A small network was shown many inputs. Here are its activations along a few directions, one row for each input.
Each table varies a few parts of the input and shows all the possible inputs, shuffled.
Descriptions start from the smaller parts, as in this example, which fits no table here: values(3) and (point or line(9) or (line(6) and ring(8))).
Shared parts are said once, and a part with two or three values counts as separate values.
In the rows, 128 means zero.

Rows:
R1: [161 135 141  93 181 128 143 112 114 135  90 125  93 172 160]
R2: [143  97 107 120 116 166 104 113 132 105 139 128 166 118  89]
R3: [116  92 108 131 104 166 115 120 180 101 139 112 181 109  97]
R4: [136 134 145 104 172 138 151 139 146 138 102  94 108 157 166]
R5: [ 73 139 108 173 109 137 118 124 166 123 156 139 143 125  61]
R6: [130 125 107 131  97 155 120 125 116 120 155 165 163  83 101]
R7: [170  23 119 120  49  95  68 127  99 113 132 139 165  64 153]
R8: [ 98 181 134 145 170  96 163 127 126 150 134 110  85 182 133]
R9: [156 167 138 112 156 118 155 137  85 147 115 141 108 145 166]
R10: [123 188 139 127 156 115 170 143  91 156 120 135  74 151 139]
R11: [115 173 154 148 171 118 143 135 154 129 108 102 101 154 153]
R12: [101 149 106 148  97 141 132 124 122 124 160 157 144 101  70]
R13: [191  68 154  92 110  68 104 145  74 143  88 123  96 122 219]
R14: [ 79 121 132 150 102 151 107 121 188 110 153 121 164 108  85]
- Describe the family of inputs behind these rows. => values(2) and (point or ring(6))
- Changing only the values(2) part turns R1 into R2. The same change can be made to R13. Which row results? => R7
- Which other rows does R11 become when the values(2) part takes its other values? List them by row number. => R14

Rows:
R15: [126  55 104 132  54 141  80 121 139 102 154 152 179  68  87]
R16: [ 82 120 100 152  81 163 107 119 170 102 169 152 174  98  37]
R17: [ 97  80 106 146  73 139  91 125 167 104 162 145 179  81  72]
R18: [128 190 165 130 210 104 175 137 115 155  96  95  60 206 173]
R19: [131 121 116 142 107 128 119 128 128 115 134 141 149 111 108]
R20: [170 137 153  95 171  72 155 146  64 162  94 122  63 172 207]
R21: [123 139 142 131 136 107 135 133 119 141 131 130 121 132 149]
R22: [101 145 114 148 136 147 123 119 171 114 143 118 136 118  95]
R23: [153  22 106 112  46 151  66 117 137  99 141 141 184  52 113]
R24: [173  86 140 100 100 100 108 131  77 142 116 133 127 107 185]
R25: [178  58 118 109  83 127  91 128 111 113 113 128 158  81 157]
R26: [196 107 153  71 162  81 138 142  62 158  82 111  72 157 232]
R27: [153 114 141 115 117 109 123 129  90 138 125 136 123 120 163]
R28: [155 164 153 103 194 102 169 140  89 153  96 115  61 183 189]
R29: [152  89 117 130  92 117 105 130 113 116 126 139 152  96 131]
R30: [110 229 157 140 219 129 191 131 118 152 100 102  53 224 140]
R31: [ 81 180 114 158 145 157 144 126 187 116 139 122 146 138  70]
R32: [ 80 204 136 146 170 150 162 125 164 137 135 120 115 161 104]
R33: [ 58 143  88 168 111 184 128 111 206 111 172 129 189 109  30]
R34: [113 176 137 131 153 150 149 121 132 130 133 130 118 147 121]
- Describe the family of inputs behind these rows. => line(4) and line(5)
- Changing only the line(5) part turns R25 into R29. The same change can be made to R24. Which row results? => R27
- Which other rows does R23 become when the line(5) part takes its other values? List them by row number. => R15, R16, R17, R33
- Which other rows does R28 become when the line(5) part takes its other values? List them by row number. => R18, R20, R26, R30

Rows:
R35: [117 168 170 116 181 132 153 127 153 140 116  93 107 170 162]
R36: [159  90 115 104 104 154  97 125 103 113 130 143 147 102 116]
R37: [ 83 141 114 164 112 138 119 124 153 119 152 138 154 108  85]
R38: [107 168 133 141 169  93 161 139 133 143 120 110  63 172 119]
R39: [138 197 131 122 194 137 164 115 114 148 109 130  84 172 143]
R40: [157  75 116 113 105 135 107 127 127 116 127 131 156 111 129]
R41: [126 210 150 144 156 110 167 128 116 131 117 124  82 177 137]
R42: [120 154  94 146  48  91 134 140  47 146 158 218 120  94  98]
R43: [109 129 107 130 125 173 137 112 153 117 133 121 153 132  85]
R44: [ 90 135 124 162 111 141 123 120 171 116 159 122 144 111  92]
R45: [163 135 160  94 167 127 152 133  79 144 104 120 103 144 209]
R46: [150 111 162 101 153 112 141 141 106 148 103  96 108 147 209]
R47: [121 125 114 135 137 156 129 120 170 111 139 125 158 134  88]
R48: [103 115 130 149 132 154 120 123 184 124 137 109 160 134 106]
R49: [136  92 120 144  71 115 106 126 118 121 153 134 151  86 124]
R50: [118 141 109 126 135 172 124 119 148 117 140 135 152 123  77]
R51: [138  70 130 117 114 121  92 126 147 117 124 128 150  95 153]
R52: [138  88 128 129  97 106  98 131 142 118 139 119 156  82 139]
R53: [144 106 146 108 147  88 114 153 104 142 100 111  82 163 178]
R54: [107 120 120 135 138 151 127 122 176 111 136 115 147 123  98]
R55: [139 118 136 121 139  72 139 139  86 155  97 123  65 149 163]
R56: [ 94 123 142 145 124 146 119 121 192 127 134 109 158 123 103]
R57: [105 152 140 133 176 111 143 144 146 142 114 100  88 187 135]
R58: [163 156 141 120 140  79 149 146  63 148  99 130  94 155 180]
R59: [149  86 111 102  97 146 106 118 114 112 117 131 147 102 126]
R60: [160 101 107 108 100 150 102 130  93 113 127 152 150 102 108]
R61: [ 84 200  95 168  81 114 158 129  89 142 177 205 123 119  56]
R62: [135  77 138 120  98 111  96 131 148 112 125 115 159  96 146]
R63: [182 145 138 102 164 116 143 119  70 152 102 140  82 155 183]
R64: [129  91 125 140  79 113  96 123 127 119 134 131 154  90 133]
R65: [123 146 101 134 128 180 135 117 141 123 144 141 148 123  69]
R66: [125 186 156 116 198 146 173 125 124 139 114 112 106 163 167]
R67: [140  66 125 111 106 134 108 133 132 109 123 127 142 102 139]
R68: [ 99 135 125 151 127 130 122 125 183 118 151 111 157 108  98]
- Changing only one part turns R63 into R39. The same change can be made to R62. Which row results? => R56
- Describe the family of inputs behind these rows. => values(2) and (point or ring(6) or line(10))
- Which other rows does R48 become when the values(2) part takes its other values? List them by row number. => R51

Rows:
R69: [119  98 111 128 127 138  97 141 208 114  94  90 140 109 106]
R70: [120 134 132 120 166 203 128 107 174 118 138 110 145 143 102]
R71: [114 235 169 141 212 100 187 136 126 164 102 104  69 205 169]
R72: [158 110 105 127  77  95 121 147  51 141 142 192 123  96 104]
R73: [136 155 108 119 118 182 146 114  97 120 131 152 146 127 102]
R74: [187 115 104 105 104 142 129 123  76 122 126 155 154 113 145]
R75: [179  58 129  72 126 143 111  99 110 126 121 131 162 109 163]
R76: [158 188 179 111 177  69 168 147  83 157  93 115  59 175 207]
R77: [110 181 123 148 149 197 145 115 121 112 119 152 152 143  81]
R78: [135  89 113 144  53  92  94 141 111 116 160 167 140  82 113]
R79: [132 132 102 139  99 111 132 140  70 132 150 189 119 100  87]
R80: [ 97 170 142 126 213 125 166 131 141 149 109  89  75 206 146]
R81: [162  49 114 115 101 109  73 134 160 112  96 100 141  83 155]
R82: [119 162  91 163  93 129 134 125 100 147 147 166 124 136  70]
R83: [144  63 129 127 122 130 102 125 164  85 117  81 146  96 126]
R84: [142 122 152  95 179  95 148 142  98 142 101 101  66 176 184]
R85: [122  54 138 133  75 120  88 115 127 128 158 123 183  52 151]
R86: [163 137 105 114 122 156 146 118  93 111 137 151 149 115 127]
R87: [181 164 182  99 160  54 155 150  60 158  89 120  59 163 229]
R88: [161  85 136  91 138 175 106 115 132 112 128 123 138 114 141]
R89: [ 60 141 135 156 113 157 107 117 203 104 162 106 188 106  94]
R90: [ 80 120 111 155  71 116 132 122 145 117 160 154 132 102  76]
R91: [ 87 121 140 144  87 141 102 124 185 112 156 107 191  99 108]
R92: [100 122 108 145 140 153 107 134 227 121 101  82 147 127  88]
R93: [ 66 154  97 182  95 128 130 122 174 113 165 155 148 131  68]
R94: [134 211 173 124 198  85 175 144 106 158  95 111  62 188 187]
R95: [143 111 134 101 146 188 118 119 158 121 126 115 142 133 116]
R96: [ 92 180  97 167 128 139 153 131 111 138 161 175 126 130  49]
R97: [125 149 149 113 187 109 160 138 123 158 102  90  77 200 160]
R98: [ 96  75 133 138  97 136  95 118 152 123 155 122 178  61 129]
R99: [105 106 100 163  71 100 108 119 130 104 162 168 143  99 112]
R100: [171 101 154  91 154  79 134 143  77 159  94 100  76 178 203]
- Changing only one part turns R89 into R85. The same change can be made to R71. Which row results? => R87
- Describe the family of inputs behind these rows. => line(4) and (values(2) or ring(6))
- A walk changes only the line(4) part. It starts at R77 and steps to R73. List the rest of the walk in order. => R86, R74
- Which other rows does R84 become when the values(2) part takes its other values? List them by row number. => R76
- Which other rows does R90 become when the ring(6) part takes its other values? List them by row number. => R69, R73, R82, R91, R95
